[[122 126 125 126 102 120 131]
 [113 120 132 135 121 123 135]
 [136 135 127 136 134 118 123]] value 121

[[146 140 127 130 125 141]
 [156 118 139 151 116 128]
 [144 114 142 141 111 120]] value 151

[[108 141 130 140]
 [152 134 131 108]
 [144 146 122 143]] value 134

[[121 122 121 138 111 126 109]
 [122 127 138 104 140 129 145]
 [150 128 139 129 146 125 146]] value 140

[[122 109 145 127]
 [142 137 129 153]
 [142 118 129 148]] value 137

[[141 120 131 125 143 131]
 [157 107 125 108 143 136]
 [126 150 139 150 120 132]] value 108

[[131 145 118 146 109]
 [127 140 113 140 109]
 [120 129 104 132 111]] value 113

[[115 118 115 153 125]
 [142 115 142 122 138]
 [133 140 131 119 141]] value 142

[[133 138 130 140 115]
 [148 120 133 134 119]
 [104 141 124 124 135]] value 133

[[126 130 123 130 127 124]
 [127 127 125 129 129 123]
 [127 128 129 151 127 128]] value 129
---
[[101 119 132 133]
 [140 145 154 106]
 [149 140 129 114]] ⇒ 140

[113 135 128 102] ⇒ 135

[108 140 135 103] ⇒ 140

[116 144 106 114] ⇒ 144

[107 153 122 116] ⇒ 153

[136 131 145 104] ⇒ 131
---
[151 123 125 148 121 107 110] ⇒ 151
[126 128 118 156 115] ⇒ 126
[147 129 134 107] ⇒ 147
[138 132 119 104] ⇒ 138
[133 106 139 129 118] ⇒ 133
[109 144 144 106 114] ⇒ 109
---
array([123, 134, 137, 128, 112, 141, 102]) --> 128, 141

array([154, 138, 110, 116, 138]) --> 110, 154

array([[132, 151, 125, 134, 145],
       [139, 113, 135, 124, 111],
       [134, 129, 145, 114, 121]]) --> 135, 151

array([135, 136, 136, 130, 133, 154, 147]) --> 130, 154

array([[137, 118, 106, 113, 124, 123, 123],
       [122, 134, 148, 129, 143, 129, 128],
       [126, 117, 135, 126, 132, 131, 128]]) --> 129, 148

array([134, 125, 106, 128, 119]) --> 106, 134

array([137, 152, 126, 139, 140]) --> 126, 152

array([[ 99, 121, 129, 116, 142],
       [139, 116, 134, 131, 144],
       [145, 144, 133, 137, 133]]) --> 134, 145

array([[118, 135, 125, 118, 127],
       [135, 111, 120, 131, 130],
       [128, 150, 136, 124, 127]]) --> 120, 150
---
109	154	121	114	125	105 -> 109
152	123	127	113	127	121	155 -> 152
107	118	116	124	150 -> 107
130	124	144	144	154	124	126 -> 130
131	125	136	155	134	134	107 -> 131
105	99	128	149 -> 105
146	127	121	137	102	121	135 -> 146
156	147	144	155 -> 156
---
array([[124, 151, 147, 150],
       [141, 138, 114, 119]]) | 138

array([[126, 125, 126, 136, 135, 129],
       [102, 113, 153, 116, 117, 135]]) | 116

array([[152, 140,  99, 123, 106],
       [151, 157, 151, 156, 107]]) | 151

array([[146, 124, 119, 139, 106, 138, 142],
       [126, 128, 129, 130, 136, 128, 124]]) | 136

array([[120, 132, 114, 111, 106, 135],
       [133, 115, 131, 138, 136, 116]]) | 138

array([[122, 138, 127, 125],
       [150, 109, 115, 129]]) | 109

array([[119, 114, 115,  98, 113, 121],
       [141, 136, 115, 146, 127, 127]]) | 146

array([[126, 132, 130, 124],
       [131, 106, 125, 109]]) | 106

array([[106, 113, 131, 134, 121],
       [142, 133, 131, 132, 116]]) | 131

array([[113, 124, 140, 126, 127, 123],
       [152, 154, 123, 139, 104, 126]]) | 139
---
104  110  129  115  127  109  154 Out: 104, 154

158  157  149  138  118  140 Out: 158, 140

150  112  153  117  142 Out: 150, 142

128  119  127  104  106  129
126  135  126  143  144  126
128  140  131  155  150  126
Out: 128, 126

122  124  114  100  116 Out: 122, 116

110  146  150  106  150  108  133 Out: 110, 133

154  144  101   99  146
155  101  154  155  150
113  139  121  147  129
Out: 154, 129
---
[145 127 121 133 115 153] ans = 145, 153

[121 148 103 129 100] ans = 121, 100

[[127 132 125 119 141]
 [124 123 125 137 102]
 [124 127 125 131 112]] ans = 127, 112

[147 118 144 151] ans = 147, 151

[[103 107 131 116 145 127]
 [129 121 110 115 136 136]] ans = 103, 136

[154 126 104 149 125] ans = 154, 125

[125 128 102 103 133] ans = 125, 133
---
[116 153 126 146 118 135] yields 135
[123 124 100 135 122 115] yields 115
[137 123 113 137 158 152 149] yields 149
[101 125 126 107 154] yields 154
[100 131 145 133] yields 133
[136 119 113 122 139 133 154] yields 154
---
[143 149 115 146 150 111 122] => 122
[127 118 140 124 154 145] => 145
[119 134 138 154] => 154
[106 155 127 141] => 141
[109 148 103 118 100] => 100
[141 135 120 158 113] => 113
[132 151 135 115] => 115
[152 114 134 125 157] => 157
---
147	137	118	131	123	137	121
99	132	143	116	134	126	134
137	126	139	122	133	121	131
-> 126

128	124	116	135	136	139	136
122	131	108	137	139	129	137
123	132	107	139	130	136	130
-> 132

139	128	118	99
143	106	145	127
130	148	142	129
-> 148

122	125	137	125	149
117	143	139	100	139
147	139	115	114	149
-> 139

126	135	139	131
141	154	131	134
118	139	158	122
-> 139

142	134	129	135	104	126
132	120	125	133	125	110
129	130	131	120	127	127
-> 130

154	112	115	127	124
128	122	123	140	116
105	134	133	137	129
-> 134
---
[100, 135, 131, 129, 133, 128] Out: 100, 128

[145, 145, 115, 104, 134, 150] Out: 145, 150

[107, 145, 127, 149, 128, 144, 151] Out: 107, 151

[[140, 131, 129, 156, 126, 128, 128],
 [127, 126, 130, 128, 144, 127, 129]] Out: 140, 129

[107, 128, 155, 158, 156] Out: 107, 156

[152, 138, 109, 128, 137] Out: 152, 137
---
[[129 130 127 126 129]
 [110 151 127 136 130]
 [131 127 132 126 127]] ans = 129

[[122 113 122 106 131]
 [128 130 128 127 129]] ans = 122

[[131  98 126 117 120 125]
 [135 135 149 128 137 132]
 [132 146 121 123 123 126]] ans = 131

[117 127 108 140 123 130 103] ans = 117

[[130 120 156 115 124 122]
 [108 123 142 108 133 138]] ans = 130

[151 136 128 158 122 131] ans = 151
---
124  130  130  114  139
123  118  129  123  154
: 118

125  124  130  133  125  130  139
133  121  121  153  117  135  151
133  124  126  129  124  128  136
: 121

133  115  106  112  140  109
112  109  117  106  130  109
: 109

114  136  108  135  108  109
119  123  114  140  113  156
: 123

124  124  136  143  129
156  153  119  128  140
: 153

132  129  147  113  126  134  111
126  114  121  102  146  127  138
130  114  128  110  141  123  133
: 114

128  136  150  128  139  128
146  126  133  128  127  129
: 126

133  123  133  131  137  131  140
127  130  130  131  117  124  119
119  142  123  119  132  150  137
: 130

109  135  130  117  140  119
137  134  119  111  148  129
134  130  123  107  136  132
: 134
---
[[120 106 122 124 124]
 [112 132 115 112 138]
 [134 109 136 147 111]] Out: 122

[149 116 100 141 125 101 109] Out: 116

[156 148 123 110 134] Out: 134

[[132 133 108 119 144]
 [125 111 133 109 128]
 [133 142 124 151 130]] Out: 130

[148 112 122 142 153 150 143] Out: 143

[157 136 125 132 110] Out: 132
